A small network was shown many inputs. Here are its activations along a few directions, one row for each input.
Each table varies a few parts of the input and shows all the possible inputs, shuffled.
A made-up example of a description, with smaller parts first: values(3) and (point or ring(9) or (line(6) and ring(8))).
Shared parts are said once, and a part with two or three values counts as separate values.

Other details of the inputs vary at random and push rows far along two fixed directions, the same in every table; ignore that.

Table:
R1: -171 147 -14 -2 89 84 87 238 -87 -105 -95 -78 -46 -227 101
R2: -65 410 29 163 -107 -38 65 51 328 -320 -32 102 -21 13 -47
R3: -195 311 -78 234 90 -101 -120 166 202 -253 -170 138 135 -67 -89
R4: -99 60 140 123 -436 27 22 -5 -137 42 12 266 19 -268 -62
R5: -124 429 -165 141 327 -142 -253 97 371 -468 -29 -2 129 55 -287
R6: -75 403 -311 64 406 -163 -89 336 320 -530 -165 -122 171 53 -149
R7: -85 205 -232 -147 605 -62 4 -297 446 -95 -135 -505 102 483 -206
R8: 78 -124 -50 -138 68 47 193 -373 45 281 27 -322 21 308 -7
R9: 174 -402 84 -33 20 158 17 -7 -323 472 178 -19 -168 124 130
R10: -209 238 11 188 -62 -153 -40 44 267 -308 -102 146 9 -101 -112
R11: 60 -382 4 -273 -292 131 239 -54 -419 403 -51 -177 143 -48 149
R12: 15 -25 178 94 -428 -77 46 12 -71 -79 41 341 -79 -141 84
R13: 36 148 20 69 -49 -83 -106 13 6 -155 33 174 15 -25 -129
R14: 78 22 17 60 -59 -55 -78 -41 140 -229 -3 151 -38 23 0
R15: 103 -52 -283 -95 828 -129 -216 68 275 -31 57 -348 -139 285 -179
R16: -100 -17 -122 -143 281 -15 -118 -225 77 59 -42 -258 158 188 -222
R17: -42 277 -39 198 32 -118 -146 208 114 -278 -98 268 73 -21 -17
R18: 115 -46 166 128 -271 94 199 424 -260 38 59 233 -210 -308 126
R19: -30 -274 -157 -286 213 -37 -50 -192 -17 250 -52 -311 178 129 -44
R20: -101 -221 -41 -134 307 160 -58 -178 -185 340 39 -280 10 156 121
R21: -273 257 58 98 107 -32 -114 217 134 -221 -82 87 -76 -346 33
R22: 79 -389 4 -196 -152 44 53 -274 -139 276 152 -124 42 188 67
R23: 91 36 -222 -23 789 -59 -260 -44 218 -40 110 -351 -176 377 -297
R24: -191 17 299 82 -421 198 16 6 -296 149 86 228 -163 -398 94
R25: -59 -226 -132 -180 229 48 -58 -208 -68 286 -76 -267 213 267 -14
R26: -78 -274 -62 -226 158 -16 13 -336 36 202 -18 -294 105 260 -60
R27: -93 231 -50 138 -124 -81 119 305 21 -250 -167 97 120 -249 -17
R28: 96 131 245 122 -526 21 227 -24 -47 -10 39 311 -123 -105 131
R29: 179 10 38 41 -300 49 130 258 -182 -157 -56 225 57 -231 129
R30: 161 -133 158 29 -482 27 22 120 -176 8 33 382 5 -344 157
R31: -91 229 -33 105 -72 -141 -113 247 198 -311 -46 197 107 -233 -42
R32: 255 -430 34 -137 -230 176 25 -166 -362 383 88 81 70 113 201
R33: 40 293 -116 101 42 -141 27 350 67 -382 -130 138 80 -116 -17
R34: 108 139 -18 75 84 -23 -158 -14 104 -244 21 120 49 10 -143
R35: 66 -371 -67 -197 -48 -17 53 -182 -172 361 44 -164 127 6 35
R36: 104 99 298 232 -298 81 171 118 -8 64 116 174 -369 -102 82
R37: 319 -303 112 -165 -348 193 229 -333 -202 354 123 -22 -99 175 191
R38: 31 -130 -128 -68 122 27 -88 -68 -48 131 37 -106 177 215 25
R39: -41 -57 13 -166 312 156 118 -346 29 254 60 -450 -142 271 72
R40: -317 270 164 182 50 -30 -78 81 181 -292 -50 74 -152 -210 11
R41: 213 -365 -81 -247 -31 -47 5 -148 -218 309 95 -57 54 74 94
R42: 36 -143 330 190 -425 41 61 156 -163 96 149 323 -368 -231 108
Each input here is: line(6) and (values(2) or line(5)).
Question: Changing only the line(6) part turns R42 into R36. The same change can be made to R14. Which row results?
Answer: R37
Question: Changing only the line(6) part turns R25 into R26. The same change can be made to R17. Which row results?
Answer: R12
Question: Which other rows agree with R31 in the line(6) part? List them by row number.
Answer: R15, R19, R21, R30, R35, R41
Question: Change only the line(6) part in R38. List by row number the other rows that result.
Answer: R2, R5, R6, R22, R31
Question: Change only the values(2) part in R42. List by row number the other rows that result.
Answer: R40
Question: Change only the line(5) part in R13. List by row number the other rows that result.
Answer: R4, R5, R16, R34

Table:
R43: 101 -212 161 -20 -99 149 117 -126 -174 360 123 -38 -205 67 103
R44: -159 263 128 169 -37 -19 0 -47 185 -106 -30 79 -84 -12 -49
R45: 194 -479 108 -235 -12 170 192 -229 -305 534 235 -274 -296 160 146
R46: -141 584 -114 240 405 -190 -122 -6 639 -584 -135 -65 -1 255 -262
R47: -54 26 368 163 -499 99 176 142 -127 51 64 299 -319 -373 122
R48: 24 -165 -182 -170 267 -35 3 101 -81 47 -60 -228 87 -25 -10
R49: 67 -331 -25 -161 -290 30 53 -104 -322 280 1 45 194 -5 79
R50: -57 389 64 265 255 -19 -89 202 275 -352 -1 98 -244 10 -26
R51: 99 -299 1 -175 189 136 -30 -396 -118 404 191 -296 -95 315 -46
R52: -111 179 189 239 -146 -7 -65 37 132 -141 51 232 -168 -84 -56
R53: -72 8 -259 -214 810 -98 -104 -382 365 3 -4 -637 -30 524 -228
R54: -45 65 307 156 -534 -11 76 -75 16 -32 72 355 -173 -241 60
R55: -2 -320 -8 -234 278 78 12 -352 -32 365 142 -408 -143 269 -31
R56: 62 -415 125 -171 -59 184 80 -358 -251 583 191 -204 -124 201 98
R57: 17 -12 118 11 -683 -42 137 112 -123 -73 -75 383 173 -350 124
R58: 30 -18 164 123 -466 89 82 378 -335 -22 -11 391 -10 -413 239
R59: 255 -548 168 -192 -180 249 221 -256 -447 710 268 -161 -257 180 227
R60: 43 -376 -201 -285 261 76 -90 -181 -223 318 19 -303 211 205 63
R61: 139 -477 -206 -340 175 -24 -89 -211 -176 327 72 -249 184 177 6
R62: -203 430 62 219 172 -61 -114 -20 352 -356 -82 64 -74 42 -90
R63: -50 -16 188 61 -716 69 99 139 -351 59 -38 429 150 -436 112
R64: -8 298 -243 -35 641 -82 -100 -292 476 -232 -44 -423 53 504 -268
R65: 172 -558 173 -214 -330 182 174 -496 -382 648 222 -119 -108 240 135
R66: -66 169 -100 64 146 -106 -16 401 44 -296 -93 35 10 -251 -14
R67: -52 291 -163 145 284 -117 -99 424 132 -330 -125 50 80 -116 -47
R68: -78 325 -119 66 -80 -80 -14 148 143 -339 -174 119 270 -109 -99
R69: -86 55 -351 -142 543 -124 -137 -62 165 -66 -149 -341 295 253 -137
R70: -118 343 81 181 31 -33 -65 -64 232 -234 -12 81 -76 13 -141
R71: -124 334 106 168 -81 -14 80 -48 271 -177 -67 57 -38 30 -40
R72: -46 20 298 164 -434 14 7 -15 15 -6 117 335 -217 -250 50
R73: 23 103 262 254 -320 47 51 123 -12 -66 63 330 -258 -167 38
R74: 86 -97 -462 -242 939 -67 -210 -66 149 -41 -96 -540 215 454 -118
R75: -172 -32 102 31 -379 1 38 239 -187 -26 -60 222 71 -455 80
R76: -70 -34 95 101 -420 -7 -40 224 -193 -30 -37 351 110 -310 54
R77: 256 -357 -253 -282 338 61 -21 -44 -277 293 92 -323 113 249 6
R78: 30 129 -108 61 82 -157 -122 288 128 -309 -100 166 84 -176 -60
R79: 318 -665 7 -266 -303 155 154 -35 -620 587 171 -30 28 43 228
R80: -196 535 -304 101 460 -188 -161 172 477 -625 -291 -85 313 88 -161
R81: -58 255 166 230 6 44 -32 116 142 -190 -5 173 -217 -79 25
R82: 35 -257 -65 -186 429 109 -88 -402 10 319 131 -400 -78 425 -9
R83: 38 244 174 239 -104 50 13 172 44 -154 93 220 -270 -121 -11
R84: -129 262 -85 75 -135 -75 48 167 111 -231 -197 105 257 -140 -6
R85: -137 14 96 97 -378 25 -1 242 -194 28 -67 284 125 -369 95
R86: 40 37 89 94 -367 45 25 301 -244 -55 -40 331 65 -359 59
R87: -40 296 67 132 -62 -112 14 -96 380 -304 -27 82 -70 40 -85
R88: 25 286 -210 102 346 -228 -185 386 277 -496 -99 86 59 -86 -118
R89: -246 309 -155 53 163 -177 -81 212 225 -403 -209 0 185 -198 -124
R90: 42 -125 159 -69 -259 154 170 -324 -86 250 66 -62 -55 153 138
R91: -88 70 83 100 -371 26 -50 229 -184 -71 -41 325 130 -366 16
R92: 108 -409 37 -218 -457 17 85 -135 -347 320 42 119 159 -138 140
R93: -181 364 104 133 -55 -64 88 -11 339 -301 -85 8 -93 -50 -80
R94: -126 50 117 71 -466 35 37 147 -205 -53 -106 329 166 -341 147
R95: 71 158 175 208 -133 -44 6 153 133 -188 104 254 -311 -143 23
R96: 209 -211 -88 -85 405 41 -14 -185 12 203 171 -291 -211 418 -35
R97: 78 -50 -505 -277 726 -151 -123 -226 268 -86 -131 -540 364 579 -210
R98: 86 -470 -115 -388 -183 86 228 -258 -321 432 -3 -303 219 72 131
R99: -79 555 -94 266 558 -117 -206 150 506 -518 -70 -40 -146 124 -272
R100: 81 -210 -121 -119 97 34 18 89 -205 206 -35 -108 124 1 64
R101: 219 -275 -123 -192 473 -11 -53 -323 115 218 147 -368 -170 414 -69
R102: 42 -33 116 129 -441 6 35 331 -238 -50 -49 399 44 -341 94
Question: What do these inputs look like to the network?
Answer: values(2) and line(5) and line(6)
Question: Changing only the line(6) part turns R78 into R102. The same change can be made to R92. Which row results?
Answer: R49
Question: Change only the line(6) part in R47. List by row number the other rows that result.
Answer: R43, R73, R81, R99, R101
Question: A walk changes only the line(5) part. It starts at R45 and steps to R47. List the rest of the walk in order.
Answer: R55, R53, R93
Question: Change only the values(2) part in R91. List by row number the other rows that result.
Answer: R51
Question: Change only the values(2) part in R57. List by row number the other rows that result.
Answer: R87
Question: A walk changes only the line(5) part. It starts at R80 and steps to R94. List the rest of the walk in order.
Answer: R60, R74, R58
